These are the activations of a small neural network, seen along a few directions. Each row is one input.
In each table, some parts of the input vary, and every possible input appears once, in random order.
Descriptions start from the smaller parts, as in this example, which fits no table here: one of 5 places around a ring, together with either a single point or one of 11 places along a line or (one of 3 separate values, together with one of 6 places along a line).
Shared parts are said once, and a part with two or three values counts as separate values.
In the rows, 128 means zero.

Other details of the inputs shift rows strongly along two fixed directions, in all tables alike. That doesn't count.

A family of inputs:
row 1: [114 137 109 137 126 118 116 111 131 116 145 119  99 113 134 137]
row 2: [131 122  80 125 153 120 144 134 163 153 148 130 143 139 141 108]
row 3: [117 146 101 155 124 114  97 105 137 114 165 107  92 128 126 158]
row 4: [111 176 116 175  92 107  58  86 117  78 185  86  45 124 122 210]
row 5: [124  96  88  96 188 125 153 148 165 155 143 118 161 161 132  57]
row 6: [120 100 105  93 163 122 144 148 154 149 152 115 142 142 134  78]
row 7: [135 120 104  98 154 133 148 141 146 141 138 119 152 153 125  88]
row 8: [115 110  97 134 175 119 146 140 151 142 123 138 142 135 147  90]
row 9: [134 116  98  92 157 133 150 146 156 146 146 121 160 157 130  88]
row 10: [123 135 117 148 118 116 113 124 132 131 143 129 116 125 136 150]
row 11: [128 118  66 122 169 122 152 135 168 152 146 127 149 142 144  90]
row 12: [122 164  92 152 111 122  94 103 132  93 170 100  85 127 135 174]
row 13: [112 111  96 121 156 113 139 135 156 150 148 133 134 122 148  97]
row 14: [119 107 101 108 171 118 130 142 159 135 156 105 133 162 137  88]
row 15: [124 167 145 151  89 117  61  99 108  68 176  79  53 141 106 195]
row 16: [125 104  96 100 172 122 137 145 161 152 153 114 148 159 129  80]
row 17: [116 109  72 130 179 111 137 141 174 154 160 127 140 148 144  89]
row 18: [131 175 147 142  71 130  75  99  99  73 165  85  67 136 106 198]
row 19: [128 160 119 127 103 132  96 113 123  85 169  89  93 147 119 159]
row 20: [129 165 145 145  87 119  60 103 113  87 180  86  63 139 101 197]
row 21: [147 124 199 145  94 158 170 129  72 136  18 193 167  76 127 138]
row 22: [137 114 221 154 105 148 165 139  74 139  12 202 167  75 130 135]
row 23: [129 111  91  94 166 126 143 149 163 149 159 114 148 165 139  84]
row 24: [114 108  71 123 176 112 146 146 166 155 147 129 147 147 155  85]
row 25: [121 121  71 130 159 115 135 131 161 147 151 121 136 141 139 103]
row 26: [117 171 124 140  81 113  61  91 114  67 203  62  40 132 105 195]
row 27: [133 146 133 120 104 135 106 121 125 106 158 106 111 143 122 159]
row 28: [124 104 102  98 166 124 144 152 154 147 138 119 151 161 136  78]
row 29: [122 165 141 148  93 111  57 104 119  74 186  75  52 146 113 196]
row 30: [141 116 191 111  99 146 147 132  89 137  77 155 148  96 104 129]
row 31: [152 120 187 109 110 163 173 141  93 136  49 169 184 108 114 109]
row 32: [119 127 117 112 131 119 114 126 137 115 166  97 103 138 125 124]
row 33: [134 116 172 133 104 139 154 125 101 146  69 174 149  79 121 131]
row 34: [127 137 132 122 115 126 112 125 120 110 137 106 112 144 117 137]
row 35: [114 167 128 172  89 107  66  96 120  94 181  98  60 121 126 207]
row 36: [136 105  93  86 172 130 160 154 162 162 140 126 169 162 132  69]
row 37: [148 116 215 121  89 154 150 141  78 139  44 171 162 102 111 136]
row 38: [133 133 199 164  91 137 129 125  87 125  68 171 131  86 125 167]
row 39: [126 104 164 126 130 137 168 138 108 152  62 178 161  86 141 101]
row 40: [144 127 184 149  88 141 147 127  87 144  55 179 154  87 117 153]
row 41: [150 131 213 154  73 153 153 125  70 137  34 191 155  74 126 166]
row 42: [130 108  72 113 177 131 171 143 167 157 121 143 175 135 151  71]
row 43: [123 114  79  95 169 129 142 146 167 132 168 105 146 170 143  83]
row 44: [122 153 103 149 112 122 102 110 130 104 161 113  98 126 141 170]
row 45: [128 107 106 106 171 126 139 143 151 141 140 119 145 155 126  79]
row 46: [125 111  89  95 169 127 145 149 161 142 155 111 147 167 141  79]
row 47: [144 116 225 129  93 152 144 136  76 133  46 167 154  96 112 141]
row 48: [145 115 217 126 105 149 144 142  84 133  51 168 154 103 116 131]
row 49: [133 128 205 159  93 141 142 123  76 127  47 178 141  80 128 159]
row 50: [121 170 135 174  78 114  67  91 113  95 170 104  64 114 113 212]
row 51: [130 187 114 168  67 116  63  85 121  81 189  91  57 120 116 230]
row 52: [117 131  96 131 133 118 122 114 143 128 153 120 109 115 130 126]
row 53: [148 104 186 104 117 150 167 150  98 158  49 173 185 115 112 103]
row 54: [117 143  96 147 127 115 108 117 135 117 152 112 103 131 135 145]
row 55: [139 118 184 112 103 148 150 130  89 130  75 151 146  97 104 121]
row 56: [142 139 195 155  79 148 141 120  76 123  54 174 138  82 127 170]
row 57: [117 113  80 134 175 118 140 135 163 146 145 129 139 140 141  91]
row 58: [130 114 104 100 155 128 142 143 147 145 136 119 151 154 123  87]
row 59: [122 115  62 120 171 119 145 139 174 150 163 126 147 147 159  96]
row 60: [120  93  90  98 192 122 156 150 165 147 138 116 158 165 140  53]
Description of these inputs: one of 2 separate values, together with one of 5 places around a ring, together with either a single point or one of 5 places along a line.
- The inputs of row 54 and row 34 match in every part but the choice among 2 separate values. If row 44 is changed in the same way as row 54 into row 34, which row does it become? => row 43
- The inputs of row 13 and row 6 match in every part but the choice among 2 separate values. If row 1 is changed in the same way as row 13 into row 6, which row does it become? => row 26
- Which other rows agree with row 50 in the choice among 2 separate values and the place on the ring of 5? List them by row number. => row 2, row 17, row 33, row 40, row 51
- Start at row 18 and move only the place on the ring of 5, one step at a time. The first step leads to row 46. Which rows follow, in order? => row 23, row 36, row 7
- Which other rows agree with row 36 in the choice among 2 separate values and the place on the ring of 5? List them by row number. => row 9, row 16, row 20, row 30, row 53

A family of inputs:
row 61: [147 131 223 120  60 155 135 119  73 130  64 162 136  79  92 164]
row 62: [120 107  87 109 161 120 156 136 151 154 129 132 146 125 131  77]
row 63: [138 125 173 148  87 138 159 122  95 146  64 184 147  66 130 147]
row 64: [147 147 194 132  76 162 143 112  69 102  61 149 140  91 103 155]
row 65: [114 103  90 140 185 116 155 153 167 170 125 153 166 142 165  86]
row 66: [111 161 100 137 106 111  78  94 133  82 201  67  57 127 109 172]
row 67: [129 130 210 165  82 133 134 120  76 138  54 190 133  60 127 170]
row 68: [132 167 104 117  90 127  82 107 135  99 204  81  85 153 104 176]
row 69: [129 170  78 135 105 119  92  97 136  97 190  82  78 142 119 168]
row 70: [136 129 102 135 123 133 156 125 135 147 117 152 150 114 145 129]
row 71: [122 167  89 124 110 126  91 103 132  78 192  74  76 145 130 162]
row 72: [124 166 101 143 119 123  83 106 135  79 182  75  81 159 120 163]
row 73: [126  83 122  88 180 120 149 154 158 174 137 131 156 146 127  63]
row 74: [132 102 116 111 165 118 135 160 153 158 141 123 154 167 136  92]
row 75: [126 118 108 133 135 124 143 127 139 146 123 143 136 102 132 114]
row 76: [109 147 120 147 125 113  82 115 129  79 179  81  69 154 137 158]
row 77: [133 125 204 159  93 136 130 120  79 132  54 181 133  70 117 157]
row 78: [137 169 100 120  87 125  80 108 130 102 206  81  86 149 112 183]
row 79: [124 112 144 132 156 131 137 139 126 120 109 128 139 143 130  99]
row 80: [113 143 128 131 104 102  68 110 137 113 195  79  71 141 109 172]
row 81: [118  98  90 136 190 119 151 153 165 162 121 146 163 148 154  77]
row 82: [150 137 174 155 100 151 141 124  94 127  56 173 154  99 129 162]
row 83: [128 131 188 126  87 146 141 119  79 105  73 147 121  80 120 146]
row 84: [135 109  81 117 162 136 170 140 155 157 113 151 174 129 145  83]
row 85: [125 122 218 137  93 142 132 123  65 104  59 157 116  83 121 148]
row 86: [131 115  85 112 175 130 158 145 157 146 120 130 162 159 142  79]
row 87: [104 146 118 143 125 106  72 102 128  87 192  76  57 137 114 159]
row 88: [133  92 115 100 185 120 149 165 167 164 141 128 163 173 136  68]
row 89: [112 100 106 119 171 111 141 138 146 153 129 134 137 132 133  79]
row 90: [141 107  97  91 173 132 157 164 167 157 139 129 174 177 136  73]
row 91: [138 103  93  92 172 132 160 166 163 161 132 131 187 172 140  73]
row 92: [128 115  79 129 173 127 162 143 169 160 128 148 171 143 163  97]
row 93: [112 156 105 161 120 105  70 110 133  96 183  85  68 154 124 172]
row 94: [147 129 216 123  56 151 136 121  71 135  64 162 140  76  99 165]
row 95: [131 118 126 113 150 140 154 141 133 120 103 136 156 144 148  93]
- What do these inputs look like to the network? => one of 5 places around a ring, together with either one of 2 separate values or one of 5 places along a line
- The inputs of row 76 and row 83 match in every part but the place on the ring of 5. If row 74 is changed in the same way as row 76 into row 83, which row does it become? => row 94
- Which other rows does row 80 become when the choice among 2 separate values takes its other values? List them by row number. => row 73
- Which other rows does row 82 become when the place on the line of 5 takes its other values? List them by row number. => row 72, row 86, row 92, row 95

A family of inputs:
row 96: [134 118 194 123 116 141 134 137  99 126  87 139 143 124 108 121]
row 97: [100  81  19  75 239  94 144 166 220 163 221  69 147 213 150  13]
row 98: [131  98 141 113 145 147 182 139 126 153  79 170 177  96 139  82]
row 99: [143 150 152 118  97 140 104 116 109 105 135 114 105 125 104 162]
row 100: [120 118  60  82 167 115 123 139 173 145 204  77 131 186 122  84]
row 101: [136 155 146 161  80 127 111  99 108 121 117 143 107  87 109 187]
row 102: [124 143  61 126 147 108 103 123 174 131 213  93 104 161 141 139]
row 103: [136 155 154 114  69 139 109 109  97 108 133 111 101 111  96 166]
row 104: [129 106 167 121 130 137 151 149 117 140  87 152 158 122 136 109]
row 105: [156 124 133 135 139 163 194 140 110 141  38 178 202 114 147  97]
row 106: [139  96 164 102 137 146 167 147 105 143  68 158 163 112 122  84]
row 107: [110 119  66 101 156 113 126 127 161 130 191  85 110 147 125  88]
row 108: [164 171 170 149  61 164 124 117  86  96  84 151 144 134 115 192]
row 109: [149 151 189 124  80 144  91 115  91  98 123 114 106 135  96 182]
row 110: [142 157 173 133  70 141 103 110  97 101 130 126 111 111 110 192]
row 111: [127 188 156 186  45 123  59  69  88  73 157 107  40  85 116 252]
row 112: [140 117 150 140 154 157 187 150 105 137  28 179 197 126 151  97]
row 113: [101  96  62 104 197 106 147 150 178 145 166 113 141 156 160  58]
row 114: [141  98 128  91 149 151 195 152 138 167  77 174 201 108 140  68]
row 115: [109 135  66 125 137 111 110 115 160 114 199  87  93 134 142 130]
row 116: [111 129  63 109 157 113 114 119 165 119 208  79  96 151 122 103]
row 117: [158 140  98 120 132 155 175 138 135 136  89 156 190 144 144 103]
row 118: [112 152  33 141 135  92  87 106 180 126 228  76  76 146 133 153]
row 119: [139 126 147 110 106 140 140 135 115 133 113 138 151 123 124 134]
row 120: [109 170 134 181  96 108  63  91 114  84 167 106  49 113 135 209]
row 121: [139  91 139  78 162 148 178 157 135 169  93 151 198 143 119  57]
row 122: [130 110 161 142 139 133 145 145 119 147  86 166 152 117 145 118]
row 123: [118 102 152 138 146 129 161 142 111 154  60 180 158 102 152 100]
row 124: [128 145  76 140 153 130 120 137 159 107 161 102 130 188 147 132]
row 125: [127 168 122 162  77 110  71 103 120 107 180 100  72 123 109 206]
row 126: [100 100  36 128 209  89 122 154 201 162 197 103 129 175 156  67]
row 127: [139 146 175 138  89 139 102 110  89  91 118 121  91 108 104 172]
row 128: [131 119  87  88 157 119 109 140 161 132 186  81 124 185 121 104]
row 129: [117 117  25 106 187 102 133 146 199 161 214  96 135 178 154  86]
row 130: [132 146 168 162  73 135 122 101  85 117  89 153 106  77 127 185]
row 131: [130 107 205 123 122 144 160 136  85 129  51 165 153  96 113 103]
row 132: [ 88  95  26 130 218  87 127 142 197 160 185 112 127 160 162  59]
row 133: [129  90 199 110 133 142 181 150  87 146  36 175 175 101 120  75]
row 134: [125 112 193 137 125 144 159 136  94 129  52 175 157  89 135 119]
row 135: [140 163 169 123  61 144 102 103  88 101 127 116  97 102  90 182]
row 136: [130 106 148 153 134 134 164 123 115 157  62 182 162  77 130 113]
row 137: [112 101  73 106 194 115 136 154 185 146 181 107 145 171 155  72]
row 138: [138 115 116 114 130 134 168 137 134 163  96 161 165 109 142 105]
row 139: [142 105 200 117 137 144 140 147 108 129  71 145 154 135 118 106]
row 140: [132 105 173 139 130 135 157 151 109 154  63 175 162 110 146 117]
row 141: [130 184 108 157  74 117  74  87 128  96 190  97  61 115 121 216]
row 142: [141  94 194 109 141 141 155 155 109 143  62 146 164 139 121  91]
row 143: [113 120 105 154 159 107 109 135 154 137 155 125 118 138 140 122]
row 144: [117 108 160 159 142 124 142 129 111 145  65 178 146  92 135 116]
row 145: [122 113 126 149 131 124 150 121 124 153  90 160 142  91 133 120]
row 146: [127 165  93 115  99 116  66 107 137  91 213  63  61 157 107 174]
row 147: [121 169 186 158  67 116  53  96  81  60 147  88  40 121 102 212]
row 148: [130 158 122 159  99 115  90 108 130 116 171 113  93 124 111 186]
row 149: [130 174 121 135  63 124  83  95 115  91 177  93  72 114 113 205]
row 150: [123 119 153 126 148 124 119 132 122 111 120 120 112 138 123 114]
- The inputs of row 143 and row 148 match in every part but one. If row 124 is changed in the same way as row 143 into row 148, which row does it become? => row 108
- What do these inputs look like to the network? => one of 5 places around a ring, together with either a single point or (one of 2 separate values, together with one of 5 places along a line)
- Start at row 127 and move only the place on the line of 5, one step at a time. The first step leads to row 116. Which rows follow, in order? => row 98, row 111, row 136
- Which other rows agree with row 135 in the place on the ring of 5? List them by row number. => row 99, row 101, row 103, row 114, row 117, row 118, row 138, row 141, row 146, row 149
- Which other rows does row 96 become when the choice among 2 separate values takes its other values? List them by row number. => row 97
